Each row below holds a small network's activations on one input, seen along a few directions.
Each table varies a few parts of the input and shows all the possible inputs, shuffled.
Descriptions start from the smaller parts, as in this example, which fits no table here: ring(8) and (point or ring(11) or (values(2) and line(6))).
Shared parts are said once, and a part with two or three values counts as separate values.

Table:
r1: [-16  41  29 -36 -25  23 -30 -18  13  42 -24 -29  -4 -16 -13   8  75  -4]
r2: [ -9  33 -46  -5  18  -4 -11   2   8  11  -2 -26 -52  35  61 -50  31  10]
r3: [ 26 -25  78  32   3 -61  49  -8  -2 -52  18 -12  -1 -60 -69  83 -12  17]
r4: [ -1 -12 -41  21  17  10 -24  31 -13   8  -7  19 -15  40  46 -54 -27  12]
r5: [  -5  -51   -2   20   31  -45   68  -21  -23  -88    1   29   41  -25
  -33   54 -101  -10]
r6: [ 17 -23  53  -9 -38  46 -28 -19   4   8  -4  27  -7 -15 -42  11  42  -1]
r7: [-25 -68 -31 -12  -9  37   0  -5   0 -29  20  71  49  14  -9 -30 -36  -3]
r8: [  3  13 -37  16   4  12 -30  37 -13  32  -4  10  11  45  38 -42 -27  -1]
r9: [ -1  43 -41 -11   6   0 -10   8  14  20   7 -26 -43  27  60 -48  28  -1]
r10: [  3  -2 -40  16   9  15 -25  43 -15  29   2  12  -3  41  42 -48 -34   5]
r11: [ 16 -25  50  -8 -45  44 -24 -18   5  -6   3  31 -10 -14 -35   6  40   4]
r12: [ 15   0 -13  55  48 -80  41  15 -35 -53 -19 -22 -19  -5  21  33 -99   5]
r13: [-13  18  20 -24 -15  21 -24 -25  20  -8  -3 -14 -51 -17  -6 -11  76  -2]
r14: [ 25 -20  70  30   2 -41  43 -38 -20 -74 -17  -9 -22 -52 -60  84 -28   6]
r15: [ 14 -15  44 -10 -38  61 -32 -14   0  25 -10  15  16 -17 -45  17  40   4]
r16: [ -5  39  29 -34 -20  27 -32 -24  19  36 -11 -22 -12 -11 -11   3  70 -12]
r17: [ -5  40  31 -31 -25  25 -26 -18  14  15  -5 -23 -23  -8 -13   5  78 -14]
r18: [ -3  45 -45 -10  13   2  -9  13  10  38   5 -32 -42  35  54 -46  24   1]
r19: [-18 -46 -29 -20  -8  57  -5   5  -3  12   9  54  81  10 -17 -15 -32 -11]
r20: [-14 -57 -24 -17 -12  47   4   2   3 -18  18  68  54  10  -9 -31 -33 -12]
r21: [  14   45  -17   30   57 -100   66  -19  -12  -50  -17  -66  -55  -15
   32   42  -45    1]
r22: [  3   6 -37  13  10  17 -35  33 -11  48 -10  11  24  39  37 -41 -39   2]
r23: [  8  31  51   9  24 -72  50 -41  -8 -72 -18 -54 -53 -56 -26  79   3  -8]
r24: [ -9  29  26 -34 -17  28 -22 -13  17  16  -1 -17 -40 -13 -10  -5  74 -12]
r25: [  1  54 -42 -12  14   3 -18   1  16  62  -8 -33 -14  34  50 -39  21   0]
r26: [ -3  27  31 -31 -24  26 -22 -17  19   0   0 -15 -44 -20  -4  -6  76 -10]
r27: [  15   -4   -5   57   49 -100   48   47  -17  -31   16  -24    3  -14
   14   32  -81   17]
r28: [  2  -9 -43  18   8  13 -26  38  -6  16   4  11 -10  40  43 -48 -36  12]
r29: [-17 -44 -22 -18 -15  40  -2   2  -1  -2  15  64  72  22 -17 -17 -31 -16]
r30: [-29 -54 -30 -14 -13  48   1   4  -4  19   0  48  90   7 -19  -9 -35 -12]
r31: [ 15 -13  52  -8 -44  44 -29 -17   2  10  -5  24   6  -7 -46  16  43   0]
r32: [  0  49 -45 -18   6  -8 -15   6  13  47   1 -33 -22  38  48 -39  31  -2]
r33: [ -8   3 -42  22  -1   8 -29  41 -19  56 -16  -3  26  35  40 -27 -33   7]
r34: [ 11  25  58  11  24 -92  57 -10  11 -49  19 -57 -30 -65 -36  77  21   4]
r35: [ -4 -55   7  23  32 -66  73  11  -6 -65  37  26  62 -34 -41  52 -84   2]
r36: [  16   39  -10   31   58 -120   73   13    8  -28   21  -69  -29  -25
   22   39  -26   12]
r37: [  1 -20  42  -4 -45  49 -27 -16  -4  30 -16   8  26 -17 -44  23  38   3]
r38: [  8 -36  41  -1 -34  47 -25 -23   5 -14  -4  31 -15 -16 -41  -2  39  10]
r39: [-20 -57 -27 -20  -9  48   3   6  -2  -7  21  64  60  17 -14 -26 -35 -13]
r40: [-11  57 -43 -15   4  -9 -16   6   9  68 -17 -38  -5  34  51 -30  25  10]
Describe the family of inputs behind these rows. -> ring(5) and (values(2) or line(6))
The inputs of r13 and r38 match in every part but the ring(5) part. If r23 is changed in the same way as r13 into r38, which row does it become? -> r14
The inputs of r2 and r7 match in every part but the ring(5) part. If r18 is changed in the same way as r2 into r7, which row does it become? -> r39
Which other rows does r35 become when the values(2) part takes its other values? List them by row number. -> r5
Which other rows does r16 become when the line(6) part takes its other values? List them by row number. -> r1, r13, r17, r24, r26

Table:
r41: [ -1  93 -17 -23   2  -7 -32  -4  20  56 -14 -75 -76  18  55 -30  85  -1]
r42: [ 17  54  75  -6  -2 -57  24 -42  18 -32  -3 -73 -82 -57 -31  65  82   5]
r43: [  1 -56  50   5 -13   1  31 -27  -8 -57   3  34  39 -43 -69  58 -25  -3]
r44: [ -4 -66  37 -24 -43  73 -16 -20   2  -9   8  73  62 -12 -65   8   6 -11]
r45: [ 11  -7   9  39  43 -88  65   8 -19 -64   6 -21  -4 -29  -8  53 -70   2]
r46: [-13   9 -82  -2  10  26 -28  37   0  58   3  11  20  62  66 -76 -22   4]
r47: [  9 -39  51  24  14 -54  54 -15 -13 -71   7  11  24 -52 -58  75 -49   1]
r48: [-18 -18 -53 -18 -18  70 -50  24   1  48   3  44  35  51  33 -72  -5  -5]
r49: [  1  26 -67  25  44 -45  16  29 -10  10  -3 -22 -15  37  67 -33 -56   7]
r50: [ 11  21 -39  44  59 -88  49  30 -14 -26   5 -39 -20   5  44  12 -77  11]
r51: [-18 -52  -8 -27 -39  96 -45   4   3  30   2  70  56  20 -20 -41  11  -8]
r52: [  3  36  45 -37 -57  72 -68 -25  20  58 -17 -14 -39   0 -14 -18 120  -1]
Describe the family of inputs behind these rows. -> values(3) or ring(9)
Which other rows belong to the same alternative as r45? List them by row number. -> r43, r44, r46, r47, r48, r49, r50, r51

Table:
r53: [-10 -13  30 -41 -55  86 -58 -26   7   6 -14  44 -15  12 -19 -36  76   0]
r54: [ 28 -36  27  54  33 -74  66   6 -18 -68   9  13  18 -27 -29  57 -94  16]
r55: [-50  51 -87 -62  36 -21  34 -17  50  16  28 -43  -3  28  63 -45  43 -16]
r56: [  2  42 -47  -7  -2  30 -41  25   8  64  -9 -28 -38  41  66 -58  37   6]
r57: [  32   45    7   45   49 -112   60  -10  -16  -31  -17  -70  -52  -21
   17   55  -42   17]
r58: [ -5 -31 -18   7 -24  34 -33  31 -16  34   3  36  67  27  -3 -27 -21   2]
r59: [  3 -38 -31   5 -16  74 -45   7  -7  22  -5  55  20  35  17 -50 -21 -12]
r60: [ 32 -19  83  31   4 -62  54 -30  -5 -72  10  -5 -15 -59 -64  85 -15  13]
r61: [ -2 -17  35 -28 -53  69 -41  -3  10  43  -6  23  12  -8 -22 -17  58   3]
r62: [-14 -33 -30  -9 -24  69 -50   6 -12   7 -10  63  20  48  13 -64  -8  -3]
r63: [  7  62 -24   2   4  -6 -37  32   0  81  -7 -43 -13  30  47 -31  16  -1]
r64: [  6 -28  68  10   8 -53  45  -6   3 -80  33  -1 -22 -63 -59  63   3  -2]
r65: [  4 -21  27 -31 -51  81 -48 -19  16  27  -4  26   3   0 -31 -14  67  -1]
r66: [-46  -7 -17 -83 -11  29  28 -57  46 -15  30  11  33  -9 -25  -6  70 -24]
r67: [-16 -25   4  26  35 -53  56  -5 -26 -73 -15  -4  28 -38 -22  61 -84 -13]
r68: [  0 -23  -9   0 -11  40 -27  30 -15  50   1  40  65  17  -5 -14 -35  -6]
r69: [-11  -7  62   0   6 -40  45 -40 -12 -74 -15 -21  -8 -68 -55  89  -3 -12]
r70: [  8   4  50 -33 -39  51 -39 -10   9  41  -8  16  35 -12 -49  14  47 -10]
r71: [  4  42 -45   9   1  22 -38  30   5  70 -13 -36 -25  41  49 -57  32  15]
r72: [ -6  51  -9  23  53 -95  46  -5 -15 -46 -22 -74 -47 -31  30  48 -33  -3]
r73: [ -5  50 -49 -13  -2  31 -52  11  -1  41 -18  -9 -58  57  72 -79  33  -5]
r74: [ -2 -44 -30   8 -13  64 -31  24  -9  38  -6  46  52  30  -6 -39 -22   8]
r75: [  3 -11  26 -33 -51  95 -50 -24  15  18  -2  30 -16   9 -21 -23  58  -2]
r76: [ -5  -4  43 -21 -53  50 -43  -2   6  37  -2  12  28  -6 -34  -1  64  -3]
r77: [-48 -28 -77 -57  19  16  45 -24  31 -12  39  38  70  14  10 -29 -14 -25]
r78: [ 25 -12  76  22   2 -57  56 -45 -14 -59  -9 -19 -13 -58 -67  96 -12   6]
r79: [  39   38   14   54   50 -118   58    6   -7  -43    3  -56  -55  -22
   21   45  -44   25]
r80: [  9  45 -45   3  -1  32 -51  11   6  51 -13 -23 -56  46  70 -66  30  -5]
r81: [-13 -44 -27   6 -16  58 -44  17  -6  34  -2  56  38  31  11 -47 -21  12]
r82: [ -5  56 -36   1  -4   0 -39  38   2  80  -6 -38 -23  37  56 -34  29   5]
r83: [  13   29   -2   32   56 -109   49   31    1  -52   27  -52  -64  -25
   28   21  -25    9]
r84: [ 20 -29  20  47  31 -69  68 -10 -27 -57 -10  -2  21 -26 -33  68 -92   7]
r85: [  3 -47  11  34  38 -65  57  30  -9 -77  32  20  11 -31 -24  35 -76   0]
Describe the family of inputs behind these rows. -> values(3) and (point or line(4) or line(6))
The inputs of r56 and r65 match in every part but the values(3) part. If r55 is changed in the same way as r56 into r65, which row does it become? -> r66
Which other rows does r76 become when the line(6) part takes its other values? List them by row number. -> r53, r61, r65, r70, r75
Which other rows does r83 become when the line(4) part takes its other values? List them by row number. -> r57, r72, r79
List by row number the other rows that have the values(3) part in common with r77. -> r54, r58, r59, r62, r67, r68, r74, r81, r84, r85

Table:
r86: [ -4 -20   5  -1 -13  21 -14   3  -3  -3   3  21  12   2 -12  -5  -1  -1]
r87: [  0   7 -16   7   3  -4  -7  13  -3   5  -1  -7 -10  13  21 -16  -5   3]
r88: [  5  20  -6   2   2  -6  -7   8  -2  18  -5 -13 -13   9  18 -10  10  -1]
r89: [ 11  10  23  31  39 -92  55  -3  -8 -57   5 -33 -21 -38  -9  58 -43   5]
r90: [  3   4 -22   8  12  -4   0  11   0  12   0  -2  -4  13  21 -18 -13   7]
r91: [ 15 -22  41  25  17 -57  61 -16 -12 -68   4 -10   1 -46 -45  70 -38   2]
r92: [ -3   5 -29   6  10  -7   2   7  -5   8  -4  -1   7  20  23 -17 -21   3]
r93: [  2   1  24 -17 -19  21 -12 -19  11   0   2   6  -5  -8 -19   2  37  -3]
r94: [ -6  -4  19 -14 -16  24 -14 -13   4   3  -7   6   0 -12 -16   3  29  -4]
r95: [  2  -7  16  -7 -14  19 -13  -1  -2  10  -4  14  11  -1 -16   0  13  -3]
r96: [ -6  23  -4  -5   1  -1  -7  -2   3  12  -9 -22 -25   1  14  -5  25   0]
r97: [  2  27   1 -10  -2  -5  -5  -8   9  11   0 -21 -31   4  11  -6  32   1]
r98: [ -9 -25 -12  -6  -3  18   1   8  -2  -2   8  28  29   5  -4 -10 -19  -7]
r99: [ -5   3 -33   1  17  -7   5  18  -2   5   5   1   8  18  24 -21 -22  -3]
r100: [ -3  -5  14 -10 -17  20 -11  -6   7   9   3   5  11  -6 -16   3  22   1]
r101: [  3  18 -13   1   6   1  -7   5   1  12  -4 -14 -13  10  18  -9  -2  -1]
r102: [ -6 -24  -8  -3  -8  17  -5  -4  -5   1   0  26  29   8  -6  -6 -18  -2]
r103: [  0  21  -9  -2   0  -6  -6   4   7  18   1 -23 -14   5  16  -7  18   4]
r104: [ -1 -24   0   0  -5  21  -5   2   1   4   3  26  18   2 -10  -7  -8   3]
r105: [  1  -9   9  -8 -11  26 -12  -5   1   3  -1  14  10  -2 -12   1   2  -4]
The inputs of r96 and r94 match in every part but one. If r87 is changed in the same way as r96 into r94, which row does it become? -> r86
Describe the family of inputs behind these rows. -> values(2) and (point or line(9))
Which other rows does r102 become when the values(2) part takes its other values? List them by row number. -> r92

Table:
r106: [ 11  21 -55  43  53 -70  30  37 -16  -8   1 -28 -20  26  60 -15 -75  12]
r107: [ 15  70  -6  22  30 -67   8  10   0   6 -10 -75 -78   1  47   5  18  11]
r108: [ -9 -71  11  -7 -30  67 -17  -5 -13 -10  -2  76  70   0 -44  -2 -32  -9]
r109: [ 10  32  40   9  24 -75  49 -27   3 -54   0 -54 -51 -46 -18  62  12   0]
r110: [-10  14   0 -42 -46  84 -65 -10  23  58  -1  12 -15  24   8 -53  91  -2]
r111: [  3 -68  35  18   1 -15  39  -1 -13 -54  15  45  60 -36 -61  50 -59   0]
r112: [  1 -19  59 -28 -51  67 -33 -38   7   6 -12  27   7 -21 -55  17  62  -7]
r113: [-12  21 -81   0  21   7 -17  36  -3  52  -1  -3  17  56  68 -62 -32  -1]
r114: [ -7  70 -33 -20  -1  10 -36   7  15  66 -13 -51 -43  30  55 -42  62   1]
r115: [  3 -20  -9  31  46 -79  70   0 -14 -69  10  -7   9 -22  -5  43 -81   2]
r116: [ 13 -14  84  -4 -21 -14  21 -32   6 -38   6  -4  -2 -59 -73  70  35  -1]
r117: [-18 -36 -46 -23 -24  84 -49  22   4  43   9  62  46  47  19 -73  -2  -6]
Describe the family of inputs behind these rows. -> values(2) and ring(6)
Which other rows does r115 become when the values(2) part takes its other values? List them by row number. -> r109
A walk changes only the ring(6) part. It starts at r107 and steps to r114. List the rest of the walk in order. -> r110, r112, r116, r109
